These are the activations of a small neural network, seen along a few directions. Each row is one input.
In each table, some parts of the input vary, and every possible input appears once, in random order.
A made-up example of a description, with smaller parts first: one of 3 separate values, together with either a single point or one of 11 places around a ring or (one of 5 places around a ring, together with one of 6 places along a line).
Shared parts are said once, and a part with two or three values counts as separate values.
(in the rows, 100 means zero)

Other details of the inputs vary at random and push rows far along two fixed directions, the same in every table; ignore that.

Rows:
row 1:  98 122 125 103  88 130  96  85  92 136 112  59  93
row 2:  98 129  89 100 107 110  60 106 113  79 103 151 100
row 3: 113 108 107  65 102 112  84  95  76 144  82  63  99
row 4: 101 136 102 100 102 107  62  95 118  96 122 126  99
row 5:  96  69  93 112  64  59 152  91  72  69  95  86 104
row 6: 108 126 121  76 111 145 106  86  80 146  90  45  84
row 7: 100  59  82  99  73  68 150  99  62  79  77  99  84
row 8: 107 120 137  90 115 137  98 101  84 140  74  37 100
row 9: 121 120 138  97 104 119  96  99 104 125 109  50 106
row 10:  84  68 104 122  94  82 170  84  75  70 112 103  95
row 11:  85  34 119  83  84  95 155  84 108  51  77  97  85
row 12:  91 102  85 125 126  97  59 116 131  91 116 134 103
row 13: 106 112 119  92  78 111  87 101  93 135 119  43 115
row 14: 114 113 109 102  90  99 110  90 103  77 124 112 103
row 15: 113 129 137  84 100 135 103  70  84 146 103  43 103
row 16: 126 122 111 106 105  99  58 105 133  96 118 118 116
row 17:  92  66  87 108  70  72 150 100  63  67  75  93 105
row 18: 105 120  83  92 109 105  61 105 112  89 105 159  79
row 19:  91 104 113  67 106 121 101 105  81 166  86  43  96
row 20:  97 103 102 125 116  94  64 123 136  89 137 133 111
row 21: 112 125  96 107 115 102  55 105 127  95 101 115 101
row 22:  74  87 100  70  96 124  58  94 146  72 116 152  89
row 23: 100 119 104 122  97  99  55 112 130 103 113 115  98
row 24: 122  95  97 111 103  87 108  87 105  78  86 107 104
row 25: 100  63  93 113 101  78 171 102  94  77  72 100  88
row 26:  87  74  98 110  90  92 174  90  78  71  81 111  99
row 27: 107  72  91  93  81  68 151  89  62  64  69  98 116
row 28:  92 102 120  92 103 111  93 108  91 138 130  46 121
row 29: 103 113 101 116 106  91  70 120 149  92 126 135 114
row 30: 100 111 103  91  88 114  82  94  87 136  99  44 107
row 31: 103  72  87 113  79  92 165  86  73  70  85 105  76
row 32:  92 125  88 103 110 115  70  97 130 108 118 128 103
row 33:  86 123  92 109 103  99  71 103 135  95 127 147 104
row 34: 103 121  72  93 100  80  49 106 117  82 109 130 114
row 35:  85  97  91  99  90  72 104 105 108  96 109 106 117
row 36: 121  90  97  99 108  90  99 101 100  90  78 126  86
row 37: 106  86  90 118  96  94 110 109 104  87  84 108  82
row 38:  89  98  79 118 130  99  62 128 130  94 108 143  92
row 39:  90 109 107  72 107 121 104 104  89 159  88  37 104
row 40:  89 115  99 109 118 110  64 123 131 108  93 126 108
row 41:  84  66  88 100  84  69 162 102  74  74  75  97 114
row 42: 117 123 121  74 110 145 104  78  80 150  87  48  91
row 43: 101  66  97 121  97  75 168  90  96  71  81  94  99
row 44: 110  76 106 121  65  85 166  82  81  63 114  98  96
row 45:  96 115 140  99 111 125 110  97 106 156  97  34 104
row 46: 107  94  93 125  94  93  97 100 110  84  95 105  94
row 47: 107 130  96  94 107 120  59  96 110  98  99 136 107
row 48:  99 110 107  79  93 126  91 102  78 156  87  29  95
row 49: 114 111 123  85 117 124  92 103  89 138  79  64  79
row 50:  77 109  90 104 109  88  54 117 115 110 130 113 116
row 51: 109 122  89  93  91  77  54 113 123  80 129 128 121
row 52: 115 112 134 110  91 123  94 102 106 133 112  47 102
row 53: 122 119 131  73  90 116  95  87  84 145 109  27 126
row 54: 118 118 126  71 109 144 101  79  73 155  85  56  83
row 55:  83  72  81  95 107  81 107 115  81  99  99 114  93
row 56: 117  97 109 112  98  80 110  90 106  80  93 109 105
row 57:  99 102 119  90 119 124 102 109 102 150  82  68  84
row 58:  99 106  93  94  87  70  95  99  96  82 106 104 112
row 59:  80 108 119  99 118 142 101 100  81 136 103  70 100
row 60:  76  80  86 104 104  85 107 116  83  88  98 108 114
row 61: 110 117  83 104 118  96  58 118 129  85  95 141  89
row 62: 121 131 105  97  97 111  64  91 123  96 131 127 113
row 63:  84  83 100 123 119  99 103 119 101  87  93 117 102
row 64:  98  75  91  95  82  68 152  96  61  61  72  94 109
row 65:  96  96  96  97  86  76 108 108 112  93 121 102 124
row 66: 116  71 106 112  94  80 157  90  76  61  62 102 103
row 67: 106 129  82 103 106 103  60  93 121  79 115 143  98
row 68: 100  99 105 108  90  96 129  94 113  85 125 116 108
row 69: 119 118  91  98 119 106  56 108 125 104  90 124  96
row 70:  94  98  94 114  85 108 112  97  88  81  93 119  93
row 71:  89  56  93 109 103  92 168  93  64  80  94 115  75
row 72:  90 118  76  99 113 109  73 110 131  99 110 152  92
row 73: 101 111  72  82 103  79  50 118 108  89  99 147  94
row 74: 104 122 122  97  94 146 100  78  84 149 102  35  91
row 75:  92  75  95 114 122  95 104 118  99  98  95 123  81
row 76: 108 101 110 114  99  80 112  98 105  76  97 105  98
row 77: 106 125  92  88  95  84  48 100 115 103 112 115 122
row 78:  90  90  79  98  93  76 113  99 103  90  99 102 115
row 79: 104 102  83 115 104  96  54 122 124  94  96 150  77
row 80:  84 111  83 104 124 121  67 112 115 111 120 132  89
row 81:  88  82 107 127 111  84 115 107 106  87 111 106 101
row 82:  95  67  94 100  93  89 174  89  76  82  83 118  78
row 83: 109 114  66  84 103  81  51 109 116  89  97 142 109
row 84:  82 103  69 107 112  84  52 116 118  92 123 131 116
row 85:  89 110 114 101 118 138 100  87  89 139 115  59  98
row 86:  84  98  99  84 116 117  92 112  83 145 101  54 101
row 87: 101  66 102 127  83  84 157 101  77  65  69  97  92
row 88:  95 110 130 102 108 135 105  95  95 136 136  59 106
row 89: 119  80  94 106  86  85 163  63  74  61  87 104  99
row 90: 101  90  89 105  88 103 112  96  87  92  94 125  72
row 91: 103 100  77  85  97  80  96 107  93  84  89 110  99
row 92: 114  96  82  92  90  75 101  86  91  81  92 102 117
row 93:  73  62 100  59  82  97  89  95 118  72  98 109 101
Each input here is: one of 3 separate values, together with either a single point or (one of 5 places along a line, together with one of 6 places along a line).
Q: The inputs of row 32 and row 78 match in every part but the choice among 3 separate values. If row 6 is changed in the same way as row 32 into row 78, which row does it become?
A: row 91
Q: The inputs of row 24 and row 92 match in every part but the choice among 3 separate values. If row 76 is changed in the same way as row 24 into row 92, which row does it become?
A: row 58
Q: The inputs of row 13 and row 52 match in every part but the choice among 3 separate values. If row 50 is changed in the same way as row 13 into row 52, which row does it become?
A: row 81
Q: Change only the place on the line of 5 in row 74. List by row number the other rows that result.
A: row 32, row 67, row 85, row 89
Q: Change only the choice among 3 separate values in row 51. List by row number the other rows that result.
A: row 9, row 14
Q: Change only the place on the line of 6 in row 10. List by row number the other rows that result.
A: row 59, row 71, row 80, row 85, row 88

Rows:
row 94: 113  89 109 108  69  63 161  71  87  70 136  81 124
row 95: 121 101 119  70  93 119 129  83  59 143  70  12  96
row 96:  97  82 127  88 100 109 147  96  61 135  82  13 110
row 97:  91  88  98  89 105  88 103 103  92  98  93  92 104
row 98:  79 115  88 111 114 105  50 131 124 117 124 119 107
row 99:  80  59  82 120  91  64 151 101  85  57  96 124  92
row 100:  96  75  86 103  90  88 148  89  98  58  89 139  86
row 101: 102  96  94 109  66  76  98  85 124  40 129 128 128
row 102:  89 121  88  75 108 116  44 108 111 113 106 125 102
row 103: 111 119 108  85  96  94  80 106  89 124  84  71 101
row 104: 114 130 105  70  99 127  72  85  85 146  80  57 107
row 105:  91 122  97 102 121 115  52 114 140 112 111 122  96
row 106:  81  78  88  96  91  99 137  94  77  86  94 108  88
row 107: 110 101  86 115 101  98 107  94 107  59  99 159  87
row 108: 111 125 112 122 122 116  64 114 125 117 112 108 103
row 109: 114 102  94 121 107 101  86 102 118  75 106 153  87
row 110: 116 118  90 102 100  83  68 117 107 111  95  94 118
row 111:  99  61 109  85  90  89 157  87  61  97  81  73  95
row 112:  86 113 108  86 112 142  65 107 101 154 109  66  91
row 113:  99 117 108  92 114 126  57 110 131 123 109 118  89
row 114: 105  97  94 133 107  84 102 101 112  59 101 147  88
row 115:  96  92 111 118 106  99 121 102 107 104  95  93 103
Q: What is each input in this table made of?
A: either one of 2 separate values or (one of 4 places along a line, together with one of 5 places along a line)
Q: Change only the place on the line of 5 in row 112. List by row number the other rows that result.
A: row 95, row 109, row 111, row 113
